Each row below holds a small network's activations on one input, seen along a few directions.
Each table varies a few parts of the input and shows all the possible inputs, shuffled.
A made-up example of a description, with smaller parts first: one of 3 separate values, together with either a single point or one of 9 places around a ring or (one of 6 places along a line, together with one of 8 places around a ring).
Shared parts are said once, and a part with two or three values counts as separate values.
In the rows, 128 means zero.

Other details of the inputs shift rows strongly along two fixed directions, in all tables alike. That doesn't count.

Table:
R1: [132 121 136 139 130 113 139 133 134 144 103 129 129]
R2: [134 132 126 131 128 127 122 126 122 115 127 135 120]
R3: [134 115 115 103 116 122 120 115 154 150 129 119 120]
R4: [131 105 100  79 102 154 101 116 176 154 133 102 107]
R5: [116 195  98 100 120 179  92 135 102  44 233 170 152]
R6: [138 130 120 127 119 132 119 123 137 116 139 129 130]
R7: [119 140 131 129 139 136 129 128 102 104 143 130 143]
R8: [141 115 138 148 122 113 139 128 134 142 105 120 122]
R9: [113 118 143 146 145 141 148 141 127 141 106 131 123]
R10: [127 123 125 111 126 122 125 118 136 142 118 119 120]
R11: [140 128 110 106 114 137 109 114 142 116 138 125 122]
R12: [127 130 142 139 140 113 139 130 119 136  96 133 126]
R13: [120 127 138 154 144 119 146 137 110 126 122 128 134]
R14: [132 114 120 118 120 126 125 125 141 135 134 114 132]
R15: [131 113 117 108 114 120 121 118 155 152 128 115 121]
R16: [130 139 126 128 128 129 125 133 128 121 138 138 130]
R17: [128 116 143 151 133 115 149 134 118 142 114 117 132]
R18: [132 127 138 145 138 115 134 127 120 127  98 129 118]
R19: [128 113 135 135 133 118 140 127 124 138 114 121 135]
R20: [136 128 116 114 117 127 121 124 144 133 129 132 130]
R21: [134 122 141 142 125 112 142 133 132 148 105 125 126]
R22: [113 124 145 141 149 137 142 137 121 139  99 125 116]
R23: [123 135 142 154 138 118 145 138 110 137 122 132 131]
R24: [129 123 106  97 116 138 105 118 139 121 154 117 126]
R25: [131 123 105  97 117 135 110 111 142 128 144 111 122]
R26: [143 119 125 131 117 123 125 123 143 136 127 121 118]
R27: [134 113 117 103 116 123 121 114 155 148 129 119 128]
R28: [126 132 132 129 132 120 126 132 124 129 116 136 124]
R29: [134 128 126 129 125 128 119 124 127 113 127 132 128]
R30: [134 120 139 151 133 115 142 127 125 130 101 132 127]
R31: [134 111 127 125 117 121 131 125 139 147 128 109 123]
R32: [135 107 102  88  94 155 105 124 179 158 145  97 111]
R33: [127 132 117 110 115 136 117 123 139 126 153 127 135]
R34: [131 140 129 130 122 129 126 135 126 123 140 134 130]
R35: [128 135 126 121 118 133 124 128 130 128 151 126 137]
R36: [127 131 141 138 141 113 138 131 119 135  99 134 121]
R37: [109 159 138 143 149 136 132 142  88  95 147 152 143]
R38: [123 139 126 118 133 131 124 124 114 121 136 132 134]
R39: [129 155 130 141 137 143 123 135 102  82 161 155 136]
R40: [117 127 141 146 143 121 138 134 104 117 120 131 139]
R41: [107 141 148 157 151 156 144 147 106 114 138 143 135]
R42: [123 117 138 146 141 115 145 133 115 134 111 126 131]
R43: [117 133 141 146 144 119 140 132 107 129 112 138 138]
R44: [128 135 130 124 128 126 125 129 122 122 126 138 130]
R45: [135 128 132 144 131 122 130 129 127 122 124 134 124]
Description of these inputs: one of 5 places along a line, together with either a single point or (one of 2 separate values, together with one of 4 places along a line).
Changing only the place on the line of 5 turns R24 into R25. The same change can be made to R28. Which row results? -> R36
Changing only the place on the line of 5 turns R40 into R14. The same change can be made to R44. Which row results? -> R1
Which other rows does R35 become when the place on the line of 4 takes its other values? List them by row number. -> R8, R17, R21
Which other rows does R10 become when the place on the line of 5 takes its other values? List them by row number. -> R3, R15, R23, R37
Which other rows does R27 become when the choice among 2 separate values takes its other values? List them by row number. -> R3

Table:
R46: [131 134 137 143 138 114 137 131 118 124 111 141 128]
R47: [136 136 122 123 121 123 121 124 128 119 139 135 133]
R48: [122 155  87  79 100 178  85 123 134  82 225 129 146]
R49: [119 131 139 146 137 133 139 139 113 120 134 131 138]
R50: [145  80 113  94 102 113 122 110 189 195  86  88  99]
R51: [117 135 141 143 138 132 137 140 113 126 131 134 135]
R52: [134 127 132 140 130 113 136 125 122 125 120 134 134]
R53: [130 145 117 115 119 133 114 123 119 107 161 134 137]
R54: [125 153 107  94 126 146 102 116 121  92 154 141 133]
R55: [119 131 140 145 138 131 139 136 115 123 131 134 138]
R56: [141 141  87  71  93 149  82 109 158 108 183 122 124]
R57: [128 131 137 144 140 112 139 129 114 128 111 133 126]
R58: [133 128 139 149 133 114 140 129 114 122 119 132 134]
R59: [120 142 123 119 128 157 116 134 124 106 157 133 130]
R60: [115 131 139 143 143 138 137 140 114 124 124 132 127]
R61: [136 121 138 141 132 105 138 128 126 143 103 126 126]
R62: [129 136 138 144 137 123 132 132 112 115 118 138 127]
R63: [126 142 136 142 139 123 133 132 107 113 128 140 131]
R64: [130 128 137 144 139 118 136 129 115 124 109 132 125]
R65: [118 135 141 143 138 131 139 139 115 124 130 136 135]
R66: [134 107 114 104 111 137 115 119 164 153 120 110 113]
R67: [126 118 113 102 118 139 118 124 151 145 135 112 119]
R68: [123 133 120 118 126 141 123 130 138 128 140 130 127]
R69: [116 126 142 145 142 125 146 139 114 135 122 127 133]
R70: [129 132 134 145 135 116 138 127 109 118 128 131 138]
R71: [144  81 113  98 100 111 122 111 186 194  92  88 105]
R72: [122 124 132 131 133 130 133 134 131 139 119 124 124]
R73: [133 128 133 138 133 118 133 127 126 126 109 136 124]
R74: [138 116 134 138 130 111 135 124 135 142  93 126 118]
R75: [128 142 137 142 137 122 132 131 110 113 125 144 131]
R76: [117 123 137 136 139 135 136 135 123 133 119 125 124]
R77: [114 136 139 142 143 136 139 140 112 125 129 134 130]
R78: [157  84 109  97  97  98 120 103 185 187  87  97 107]
R79: [139 143 108 104 110 137 106 119 135 108 166 130 133]
R80: [119 120 142 147 139 124 145 137 117 136 120 125 134]
R81: [133 125 132 142 130 115 136 127 119 126 123 127 133]
R82: [123 127 138 137 134 128 139 135 125 135 123 132 131]
R83: [115 136 140 143 140 133 139 140 111 125 134 134 136]
R84: [123  97 120  97 123 124 124 114 159 168  86 105 109]
R85: [128 159 123 126 128 148 113 131 108  83 165 149 136]
R86: [127 141 136 144 135 119 134 132 107 117 131 139 135]
R87: [130 133 136 146 133 117 135 130 111 116 127 134 137]
R88: [130 130 102  94 106 156 103 121 149 117 178 117 134]
R89: [120 124 138 138 136 134 135 135 125 134 115 126 123]
R90: [121 127 140 147 139 129 143 136 118 127 125 134 138]
R91: [146 129  89  79  90 141  90 107 161 116 176 118 130]
R92: [118 132 142 145 142 131 140 139 117 128 120 137 129]
R93: [134 116 135 140 134 111 136 126 128 139  95 124 118]
R94: [135 125 139 140 134 111 137 127 125 136 103 129 122]
R95: [124 127 132 133 133 137 132 133 130 130 121 132 126]
What do these inputs look like to the network? -> one of 2 separate values, together with either a single point or (one of 4 places along a line, together with one of 6 places along a line)
Changing only the choice among 2 separate values turns R79 into R71. The same change can be made to R75. Which row results? -> R92
Which other rows does R88 become when the place on the line of 6 takes its other values? List them by row number. -> R48, R49, R55, R80, R90
Which other rows does R75 become when the place on the line of 4 takes its other values? List them by row number. -> R47, R74, R91
Which other rows does R47 become when the choice among 2 separate values takes its other values? List them by row number. -> R65

Table:
R96: [105 191 148 173 161 138 140 152  45  42 188 177 168]
R97: [146 106  98  71  94 126  97 104 187 168 119 101 107]
R98: [149 108  97  73  94 127  96 106 189 164 115 105 103]
R99: [149 104 119 107 108 102 122 109 165 171  92 112 109]
R100: [154  95  93  78  86 113 105  95 182 159 137  87 124]
R101: [131 145  90  80  99 151  91 115 132  92 207 123 147]
R102: [107 161 136 147 126 176 129 160 127 100 199 157 155]
R103: [125 133 112 106 120 157 108 121 141 112 146 125 120]
R104: [111  78 167 168 163 104 175 140 120 184  44 100 117]
R105: [116 130 166 174 164  93 172 142  92 144  82 142 133]
R106: [160  99 132 152 120  85 143 115 137 151  65 125 112]
R107: [140 143 131 141 128 115 124 128 115 104 127 146 130]
R108: [107 136 136 126 141 135 135 137 109 129 138 128 143]
R109: [147  85 127 139  94 123 138 133 171 180 127  89 114]
R110: [120 147  90  77 111 176  90 124 139  97 195 127 131]
R111: [130 148  92  85 108 182  84 123 141  84 182 134 120]
R112: [127 136 166 177 159  95 166 142  99 135  69 152 124]
R113: [115 138 135 128 137 123 137 132 109 125 142 131 143]
R114: [142 139 110 106 109 126 106 115 139 109 154 131 131]
R115: [107 130 167 173 168 104 171 148  92 147  79 140 132]
R116: [125  94 168 170 159  96 167 135 129 181  29 119 106]
R117: [111 120 116 105 126 152 108 125 133 131 155 116 131]
R118: [113 147 164 178 169 132 149 152  87 107  95 157 124]
R119: [163  99 115 117 103  97 120 104 162 156  98 110 115]
R120: [ 86 184 150 169 176 176 141 162  47  48 182 170 156]
R121: [143 134 103 109 107 126 112 112 137 107 162 124 136]
What do these inputs look like to the network? -> either one of 2 separate values or (one of 4 places along a line, together with one of 6 places along a line)
Which other rows does R108 become when the place on the line of 4 takes its other values? List them by row number. -> R97, R98, R115
